A small network was shown many inputs. Here are its activations along a few directions, one row for each input.
In each table, some parts of the input vary, and every possible input appears once, in random order.
Descriptions start from the smaller parts, as in this example, which fits no table here: one of 3 separate values, together with either a single point or one of 9 places around a ring or (one of 5 places around a ring, together with one of 6 places along a line).
Shared parts are said once, and a part with two or three values counts as separate values.
(in the rows, 128 means zero)

A family of inputs:
x1: [143 125   8 164  96 125 140 143 101 146  90 175 158 108 129 138  58]
x2: [126 110 158 113 152 124 149 127 146 136 125 140  97 110 112 103 180]
x3: [142  94 165 126 133  98 142 128 158 138 108 140 109  93 103 104 197]
x4: [110 165 138 110 132  97 121 122 115 103 156 132 130 146 119 170 104]
x5: [130 112 155 133 137 193 111 132 140 132 138  80 129 159 171  88 145]
x6: [115 153 135 134 105 146  81 119 114 104 153  81 157 157 150 159  87]
x7: [158  89  29 158 130 176 169 159 132 179  67 170 127 112 144  63 120]
x8: [130 126 160 121 149 181 133 133 138 138 139 101 115 157 160  96 143]
x9: [113 154 143 112 117  71 120 117 120 106 145 142 135 113 102 180 128]
x10: [127 120 160 110 165 147 154 132 138 133 132 128 102 140 133  94 154]
x11: [117 158 140 128 120 134 104 112 110 111 150 104 137 148 130 162  82]
x12: [124 130 144 126  99  44 112 113 125 111 133 144 140  93  83 180 139]
Q: What is each input in this table made of?
A: one of 2 separate values, together with either a single point or one of 5 places along a line
Q: Change only the place on the line of 5 in x10. List by row number the other rows that result.
A: x2, x3, x5, x8

A family of inputs:
x13: [150  98  96 141 154 188 163 150 143 163  99 146 105 133 152  57 147]
x14: [127 125  91 134 129 157 129 137 120 139 116 123 134 141 139 113  99]
x15: [108 176 173 106 117  66 117 101 105  88 165 131 133 127 105 200 100]
x16: [127 147 131 130 105 106 111 122 118 107 135 125 140 120 122 156 109]
x17: [110 158 199 111 126  67 102 100 125  83 176 118 125 132 107 188 136]
x18: [132 126 134 128 139 171 135 131 132 136 129 120 109 138 145  98 133]
x19: [151  90  57 143 122 101 172 147 140 165  69 196 115  71  95  96 155]
x20: [141  82 117 132 161 187 157 150 153 165 100 128 110 132 150  50 178]
x21: [149  98  56 151 136 178 154 154 130 160  89 149 130 129 152  69 117]
x22: [131 115  93 144 117 157 117 135 126 148 112 111 145 139 140 118 107]
x23: [108 158 158 122 111  59  93 106 114  82 163 118 149 128 107 202 106]
x24: [117 130 191 105 134 106 116 118 139 117 148 105 120 130 116 138 166]
x25: [156  91  64 159 119 181 146 150 133 172  80 134 138 125 152  72 119]
x26: [101 140 220 102 133  65  95 102 135  86 180  99 128 130 105 181 165]
x27: [124 162 138 117 116 112 130 120 113 111 142 140 126 121 122 158 108]
x28: [125 140  99 122 142 162 148 136 116 143 123 136 120 142 138 114  99]
x29: [121 109 153 114 153 165 132 133 142 144 128 102 114 145 136  94 161]
x30: [121 144 162 117 132 106 119 119 132 111 150 126 118 133 119 146 141]
x31: [130 137 133 140  92 107  99 119 124 115 131 113 152 118 125 161 116]
x32: [146 113  63 139 149 184 173 154 126 164  95 162 116 129 152  71 117]
x33: [111 148 160 131  99  61  81 104 120  90 159 107 161 125 109 206 112]
Q: What is each input in this table made of?
A: either a single point or (one of 4 places along a line, together with one of 5 places along a line)
Q: Change only the place on the line of 4 in x16. List by row number the other rows that result.
A: x14, x21, x23

A family of inputs:
x34: [117 158 217  96 117 100  97 114 138 114 157  86 122 143 108 161 154]
x35: [145 100 196 122 151 181 140 130 150 141 128  93 109 145 157  59 183]
x36: [161  99  56 150 143 160 176 159 133 159  78 178 113 115 139  65 120]
x37: [114 169 223 114 137  98 110  96 120  69 193 116 111 139 138 174 126]
x38: [133 153  82 128 109  87 140 130 115 135 107 173 130 108  86 159  92]
x39: [118 122 153 123 122  49 117 115 128  93 144 144 143  89 102 168 156]
x40: [160 105  41 165 120 180 153 155 122 154  75 153 131 117 157  69  97]
x41: [127 148 202 106 153 183 142 116 135 129 160 107  82 150 145 103 152]
x42: [139 144  76 160  84  74 111 117  94  95 128 157 165 110 126 177  62]
x43: [ 89 147 143 114 149 102  96 117 105  78 178  91 161 174 141 179  84]
x44: [130  98 130 115 134 129 144 137 145 154 112 139 111 102 111  98 181]
x45: [122  91 157 124 137 140 120 125 152 148 121 103 112 125 114 105 178]
x46: [145  93  86 133 157 146 182 155 145 161  90 177 105 112 138  68 166]
x47: [139 139  94 146 112  57 138 120 105  99 128 178 147  98 106 171  84]
x48: [133 112  94 119 145 124 172 142 137 163 102 171 105 105 113 105 156]
x49: [115 134 143 106 117  79 118 123 138 127 125 138 125 100  83 157 165]
x50: [143  79 121 130 145 151 157 149 154 153 102 145 110 108 135  59 191]
x51: [119 134 121 126 132  47 148 116 118  99 133 176 138  91 103 176 130]
x52: [130 149  90 163  79 110  88 114  97  94 144 121 184 133 154 195  55]
x53: [141 133  66 158  96 191 115 141 118 158 108 111 154 136 160 121  76]
x54: [129 167  77 149  73 139  88 127 106 134 128 112 169 141 137 181  65]
x55: [115 183 213  98 132 127 112 106 129 104 178 107  93 149 121 162 136]
x56: [143 126  52 151 103 157 141 143 116 155  88 150 133 117 132 107  83]
x57: [138  70 147 139 150 163 132 136 157 149 109 109 113 129 139  65 190]
x58: [154 112  55 171 117 217 129 149 122 155  89 116 154 134 184  84  90]
x59: [ 85 162 131  98 146 131  97 128 115 116 162  82 145 184 124 166  93]
x60: [113 113 179 133 122  57  90 104 136  87 155 109 144 112 107 174 154]
x61: [144 118  67 136 130 138 166 145 124 160  89 174 115 111 113 102 107]
x62: [114 126 169 118 116  86  91 113 147 124 139 100 125 122  90 161 163]
x63: [112 100 109 119 183 208 137 143 132 143 129  93 129 180 175  67 120]
x64: [136 160  65 145  78 104 112 127 108 132 111 149 148 118 109 164  70]
x65: [144 127 193 122 165 207 154 121 143 132 148 112  84 151 169  60 166]
x66: [ 98 124 120 105 168 183 125 139 124 143 143  85 130 183 149 106 107]
x67: [128 122 207 105 137 157 127 125 142 138 139  87 110 144 132 102 170]
x68: [120 147 108 110 127  73 146 127 127 137 116 170 120 101  86 163 141]
x69: [114 144 227 113 123  74  97 104 130  76 171  95 139 132 125 173 144]
Q: What is each input in this table made of?
A: one of 4 places along a line, together with either a single point or one of 8 places along a line
Q: Changing only the place on the line of 4 turns x54 into x58. The same change can be made to x55. Which row results?
A: x65
